[[127 131 134 128 131 123 125]
 [126 129 132 128 130 126 127]
 [126 109 118 126 111 120 104]]	131

[[131 108 134 135 118]
 [131 106 137 135 117]
 [122 135 117 123 148]]	108

[[128 128 127 127]
 [128 127 128 101]
 [128 128 128 140]]	128

[[111 130 125 122 124 127]
 [156 125 136 126 117 136]
 [139 121 122 138 126 125]]	130

[[127 134 107 120 128 119]
 [126 133 110 124 125 130]
 [130 123 127 127 128 122]]	134

[[104 121 144 144 129]
 [134 143 144 138 127]
 [143 144 138 127 105]]	121

[[145 131 131 142 148]
 [122 120 124 100 100]
 [130 124 137 126 121]]	131

[[111 153 125 127]
 [104 124 114 132]
 [122 129 107 147]]	153
---
[130 149 127 148 121 120 151] | 151, 149

[116 152 142 156] | 156, 152

[110 156 150 116 112] | 156, 150

[[128 144 127 156 124]
 [128 132 126 141 120]] | 156, 144

[107 143 127 123 128 135 133] | 143, 135

[108 126 104 134] | 134, 126

[102 122 118 136 134 143] | 143, 136
---
128  127  130  129  130  119  140
125  123  127  127  130  127  150
126  118  117  130  116  110  135
>> 128, 135

140  127  143  117  102 >> 140, 102

124  143  136  116
149  130  136  120
106  128  121  135
>> 124, 135

120  148  146  105  130  137  103 >> 120, 103

126  137  127  140  122  142
140  117  139  127  138  125
153  120  141  112  151  135
>> 126, 135

150  114  140  108 >> 150, 108

108  156  128  133  134 >> 108, 134

129  118  126  119
104  137  116  116
>> 129, 116
---
[[127 125 127 128 136 125 125]
 [124 125 132 127 124 126 126]
 [150 126 115 116 144 134 115]]	127

[[156 142 125 145 113 121 125]
 [123 122 127 145 116 117 127]
 [117 127 130 147 118 133 130]]	125

[[129 140 125 124 125]
 [132 135 103 127 124]
 [103 150 152 145  98]]	125

[[126 129 127 129 123 142 126]
 [144 120 133 132 129 102 131]
 [126 119 129 118 123 133 125]]	127

[[130 138 118 114 110]
 [129 111 141 107 108]
 [117 144 105 150 128]]	118

[[116 128 128 141 130 138]
 [126 142 144 145 128 130]
 [113 120 129 152 128 151]]	128

[[124 124 126 138]
 [120 120 124 147]
 [118 117 123 152]]	126

[[126 128 126 129 126 127]
 [146 109 132 113 100 154]
 [126 130 125 130 128 127]]	126

[[119 110 100 134 138 142 105]
 [109 132 120 127 123 144 141]
 [116 123  99 120 143 133 112]]	100
---
[123 115 131 107 105] => 123, 105

[124 127 142 100 131 127] => 124, 127

[118 122 145 157] => 118, 157

[[126 139 142 125 134 124 127]
 [135 135 115 122 137 145 102]] => 126, 102

[[123 138 125 151]
 [136 127 111 129]] => 123, 129

[145 151 107 100 152] => 145, 152

[[127 135 142 124 124 132 126]
 [128 128 122 127 134 129 125]
 [128 106 127 132 103 128 128]] => 127, 128

[120 129 131 135 136 157] => 120, 157
---
[120 135 109 141 156 131] | 156, 141

[139 120 145 104 134 122 124] | 145, 139

[[115 129 116 116 123]
 [136 119 150 133 129]] | 150, 136

[139 135 100 115 116 145 136] | 145, 139

[[120 146 103 143 114 128 112]
 [136 117 133 104 139 119 122]
 [107 130 125 141 103 108 132]] | 146, 143

[[102 118 127 133 140 111 137]
 [121 109 117 116 132 147 105]] | 147, 140

[131 101 132 103] | 132, 131

[[123 129 132 134 128 121]
 [126 129 117 110 118 125]
 [149 107 138 148 118 123]] | 149, 148
---
(135, 102, 156, 119, 122) Answer: 135
(129, 156, 134, 156, 123, 128) Answer: 129
(113, 148, 101, 129, 118, 115, 98) Answer: 113
(129, 135, 134, 142, 98, 114, 115) Answer: 129
(105, 121, 127, 110) Answer: 105
(123, 113, 112, 155, 119) Answer: 123
---
[147 124 126 155 145] => 155, 147

[135  98 132 153 103] => 153, 135

[121 147 134 126 157] => 157, 147

[[131 133 134 130 136 147 105]
 [124 100 146 122 151 128 124]] => 151, 147

[130 126 101 116 134 127] => 134, 130

[150 156 141 126 128 118 113] => 156, 150

[[135 128 137 132]
 [155 158 143 150]] => 158, 155

[[151 118 116 103 157]
 [150 125 117 105 154]
 [151 119 119 103 155]] => 157, 155
---
Q:
array([[123, 103, 112, 147, 132],
       [130, 128, 129, 130, 129],
       [126, 115, 119, 138, 130]])
A: 129, 147

Q: array([128, 130, 134, 104, 123, 129, 127])
A: 104, 134

Q: array([124, 135, 105, 123, 133])
A: 105, 135

Q: array([107, 134, 138, 150, 132, 141, 148])
A: 150, 150

Q: array([114, 128, 124, 133, 115, 134, 153])
A: 133, 153

Q: array([122, 117, 105, 125, 131, 116, 134])
A: 125, 134
---
[[109 135 120 113 113 121 151]
 [132 132 151 115 150 115 151]
 [110 115 135 133 142 103 111]] gives 135

[[111 112 135 128 119 155]
 [127 113 128 110 146 153]
 [112 112 128 155 109 138]] gives 128

[[122 104 103 104 103]
 [152 154 152 115 153]
 [102 139 135 102 104]] gives 135

[[127 112 129 127 115]
 [127 156 127 126 148]
 [127 145 127 127 140]] gives 127

[[150 107 116 144 144]
 [115 110 110 117 151]
 [101 156 149 144 122]] gives 149

[[128 112 132 130 135]
 [115 103 150 137 118]
 [147 138 125 124 131]] gives 125
---
Q: array([118, 132, 105, 117, 125, 127, 131])
A: 118
Q: array([151, 111, 109, 149, 122, 107, 150])
A: 151
Q: array([123, 118, 147, 141, 156, 143])
A: 123
Q: array([151, 107, 120, 146, 140, 129, 122])
A: 151
Q: array([121, 120, 125, 118, 144, 156, 124])
A: 121
Q: array([107, 104, 130, 125, 157, 149, 105])
A: 107
Q: array([153, 103, 126, 124])
A: 153
Q: array([152, 135, 124, 153,  98])
A: 152
Q: array([128, 117, 145, 129, 113, 144, 101])
A: 128
---
[103 130 147 129 115] ==> 129

[[103 109 127 123]
 [136 136 128 131]] ==> 127

[[153 128 123 139]
 [149 117 115 136]] ==> 123

[117 121 124 115 106 128] ==> 106

[157 104 152 120 130 137 124] ==> 137

[148 120 153 111] ==> 153

[[108 156 131 128 123]
 [103  99 117 137 132]] ==> 128

[128 105 118 108 104 134 137] ==> 134

[108 110 124  99 126 133 130] ==> 133

[[112 105 113 133 125 126]
 [139 144 144 129 140 125]] ==> 125
---
[[151 140 125 115 125 134]
 [146 140 140 139 136 127]
 [146 134 125 120 125 133]] | 134

[[129 108 129 129 129 126]
 [129 124 128 129 129 133]
 [130  99 129 130 130 127]] | 126

[[104 123 101 114]
 [150 133 154 128]
 [126 130 125 120]] | 114

[[127 129 120 111 128 135]
 [124 125 121 157 107 150]
 [133 127 151 114 119 116]] | 135

[[107 124 126 146 142 113 152]
 [130 132 125 125 128 128 125]
 [126 129 126 126 131 129 129]] | 152

[[120 126 113 143 105 101]
 [133 109 135 128 116 121]
 [127 123 126 131 120 120]] | 101

[[126 127 125 149 128 139]
 [128 129 134 118 128 112]
 [133 128 127 137 127 139]] | 139

[[126 134 117 124 136]
 [154 125 156 138 117]
 [113 107 125 123 132]] | 136

[[146 135 149 155 107 107]
 [144 140 132 123 130 113]
 [131 149 136 132 128 132]] | 107
